Each row below holds a small network's activations on one input, seen along a few directions.
In each table, some parts of the input vary, and every possible input appears once, in random order.
Descriptions start from the smaller parts, as in this example, which fits no table here: one of 8 places around a ring, together with either a single point or (one of 2 separate values, together with one of 4 places along a line) or one of 11 places around a ring.
Shared parts are said once, and a part with two or three values counts as separate values.
(in the rows, 128 means zero)

Other details of the inputs vary at random and push rows far along two fixed directions, the same in every table; ignore that.

A family of inputs:
row 1: [139 129 136 141 137 146 128 125 130 119 149 125 133]
row 2: [139 120  90 115 135 102 104  97 127  91  85 131 126]
row 3: [139 133 119 143 119 145 132 126 124 137 142 142 124]
row 4: [ 82  71 196 115  95  20 173 203 148 134 111 110 179]
row 5: [132 132 129 130 119 152 131 123 131 130 131 148 122]
row 6: [155 138 130 106 146 148 121 141 142 122 112 126 119]
row 7: [138 121 136 142 123 139 109 116 122 135 150 127 134]
row 8: [120 137 120 125 148 127 126 117 115 128 136 118 120]
row 9: [ 99 151 166 133 120 166 107 138 126 165 176 113 120]
row 10: [113 148 158 131 112 188 151 141 140 165 173 135 110]
row 11: [ 99 161 164 141 123 164 121 138 117 175 165 112 106]
row 12: [138 129 133 149 127 138 124 115 112 145 138 128 122]
row 13: [118 148 115 122 130 145 137 128 129 134 129 128 119]
row 14: [160 103  89 126 130 105 113  94 126  90  91 144 131]
row 15: [118 135 120 132 125 139 114 125 126 138 133 120 116]
row 16: [143 130  77 128 138  98 117 104 116  98  91 137 133]
row 17: [137 120 122 144 118 146 123 123 125 139 142 132 121]
row 18: [139 128  81 113 142 107 129  97 126  91  84 135 132]
row 19: [136 132 117 133 125 152 146 125 128 135 137 140 125]
row 20: [ 93 164 160 121 114 179 128 146 138 161 159 131 105]
row 21: [159  93 102 125 140 106 112  97 113  75 114 124 146]
row 22: [160 104  88 132 153  98 129  94 110  96 107 134 137]
row 23: [132 156 135  96 150 147 114 149 143 127 111 114 111]
row 24: [ 85  89 192 129 103  15 183 210 159 141 103 118 179]
Description of these inputs: one of 2 separate values, together with either a single point or one of 5 places around a ring or one of 6 places along a line.
Question: Changing only the choice among 2 separate values turns row 1 into row 24. The same change can be made to row 3. Which row results?
Answer: row 16
Question: Change only the choice among 2 separate values in row 15. List by row number the other rows that result.
Answer: row 17

A family of inputs:
row 25: [129  84 151 117 118  37 148 168 148 109  80 128 169]
row 26: [143  93  93 116 147  53 123 111 119  73  76 121 158]
row 27: [188 152  41 116 192 183  68  35  96  49 109 127 110]
row 28: [103 110 171 121 109  96 133 167 142 143 133 114 141]
row 29: [ 85 128 185 126  92 102 187 205 162 179 139 133 138]
row 30: [ 75 122 208 131  92  87 156 205 151 189 147 112 140]
row 31: [168 134  85 116 148 156 106  92 123  99 104 139 113]
row 32: [109 116 171 119 110 103 175 183 152 156 129 129 138]
row 33: [111 180 137 131 146 210 101 113 113 156 183 109  91]
row 34: [137 141 137 166 114 217 105  94 107 159 207 134 104]
row 35: [125 144 147 168 117 213 126 105 107 165 218 130 107]
row 36: [128 177 125 127 127 224 111 119 133 155 165 135  87]
row 37: [143 108  69 119 144  55 132  96 116  78  55 140 149]
row 38: [147 104  73 120 135  55 120  98 121  82  49 143 147]
Question: Describe the family of inputs behind these rows.
Answer: one of 2 separate values, together with either a single point or one of 6 places around a ring
Question: Changing only the choice among 2 separate values turns row 34 into row 35. The same change can be made to row 38. Which row results?
Answer: row 37

A family of inputs:
row 39: [129 132  98 132 130 114 144 117 126 118 109 142 132]
row 40: [120 121 122 132 136  97 117 117 114 120 119 115 135]
row 41: [137 116 105 128 115 118 125 112 128 122 105 144 125]
row 42: [131 126 121 105 157 113 120 126 126  97 113 109 133]
row 43: [100 175 176 135 116 236  92 132 131 172 211 114  92]
row 44: [187 148  45 113 165 172  99  64 118  74  87 149 106]
row 45: [124 127 120 123 147 105 113 117 116 103 120 112 140]
row 46: [160  83 117 162 123 115 142 102 109 110 150 141 153]
row 47: [112 173 183 116 132 236  93 143 137 167 204 103  88]
row 48: [148 126 102 125 124 124 138 126 137 120  98 148 126]
row 49: [125 122 104 134 127 107 125 107 114 123 113 130 130]
row 50: [ 92 115 180 118 103  70 198 205 161 163 115 132 150]
row 51: [ 98 100 191 141  90  58 159 197 148 176 123 125 155]
Question: Describe the family of inputs behind these rows.
Answer: either a single point or (one of 2 separate values, together with one of 6 places along a line)
Question: Change only the choice among 2 separate values in row 48. List by row number the other rows that result.
Answer: row 39
Question: Change only the place on the line of 6 in row 42. List by row number the other rows that result.
Answer: row 39, row 40, row 45, row 49, row 50

A family of inputs:
row 52: [122  86 106 142 124  51 106 109 118  80  99 117 157]
row 53: [141 140  80 110 173 141 121 101 134  72 118 114 121]
row 54: [172  44  94 123 132  22 145 146 128  67  81 122 187]
row 55: [ 81  88 247 102  93  71 161 206 156 159 134 114 166]
row 56: [ 86 114 169 121  81  82 169 183 156 188 100 138 120]
row 57: [124 123 105 137 155  45 124 115 115  96  83 114 154]
row 58: [182  64  80 176 116  33 185  98 119  87  66 185 188]
row 59: [115 118  92 109 129  57 153 123 102 121  68 134 145]
row 60: [110 122 143 154  97 162 100 125 122 160 191 121 120]
row 61: [125 148 156 166 114 188  88 121 114 181 197 119 108]
row 62: [145 133 103 153 154 123  72  77 100  97 123 115 125]
row 63: [ 46 128 184 122  75  60 197 222 145 191 136 126 161]
row 64: [194 147  47  96 163 190  90  58 125  78  78 144  82]
row 65: [154 130 160 140 139 173 119 156 122 153 183 108 128]
row 66: [111 186 140 142 113 201 112 138 140 188 151 136  85]
row 67: [116  63 211 121  97  68 184 217 143 173 153 105 159]
row 68: [128 188 170 122 117 229 124 166 164 182 166 133  82]
row 69: [151 148  95 107 126 175 117 122 156 107 111 142 103]
row 70: [148 189  49 128 168 170  89  67  82 111 109 134 110]
row 71: [148 158  78  99 150 176 108 104 135  88 112 144 111]
row 72: [188 174  47 107 183 182  81  66 115  71  85 146 103]
row 73: [115 136 159 177  83 214 179 131 134 178 225 163 119]
row 74: [136  60 105 130 133   4 117  99 108  76  58 119 161]
row 75: [185 115  64 164 137 189 141  33  93 102 143 175 112]
row 76: [122 138  95 121 165 122 106  73  98 101 117 108 112]
row 77: [152  46  98 137 113   9 122 105 110 102  68 133 165]
row 78: [ 76 174 149 134 132 185 115 125 123 151 196 100 105]
row 79: [121 167 193 121 137 204  87 135 130 142 178 115 124]
row 80: [134 134 133 107 140 164  81 103 125  83 138 123 140]
row 81: [ 87 182 145 132  94 221 120 148 148 190 178 134  81]
row 82: [110 112 165  91 111  81 175 185 155 144  90 137 137]
row 83: [ 80 103 208 106 119  63 201 215 164 163 128 102 142]
row 84: [118 168 156 125 161 168 136 152 144 143 158 105 110]
Question: Changing only one part turns row 75 into row 73. The same change can be made to row 77. Which row results?
Answer: row 60
Question: Describe the family of inputs behind these rows.
Answer: one of 3 separate values, together with either a single point or (one of 2 separate values, together with one of 5 places along a line)
Question: Change only the choice among 2 separate values in row 57. List by row number the other rows that result.
Answer: row 84
Question: Change only the choice among 3 separate values in row 54. List by row number the other rows that result.
Answer: row 65, row 67
Question: Change only the place on the line of 5 in row 82. List by row number the other rows that result.
Answer: row 55, row 64, row 67, row 83
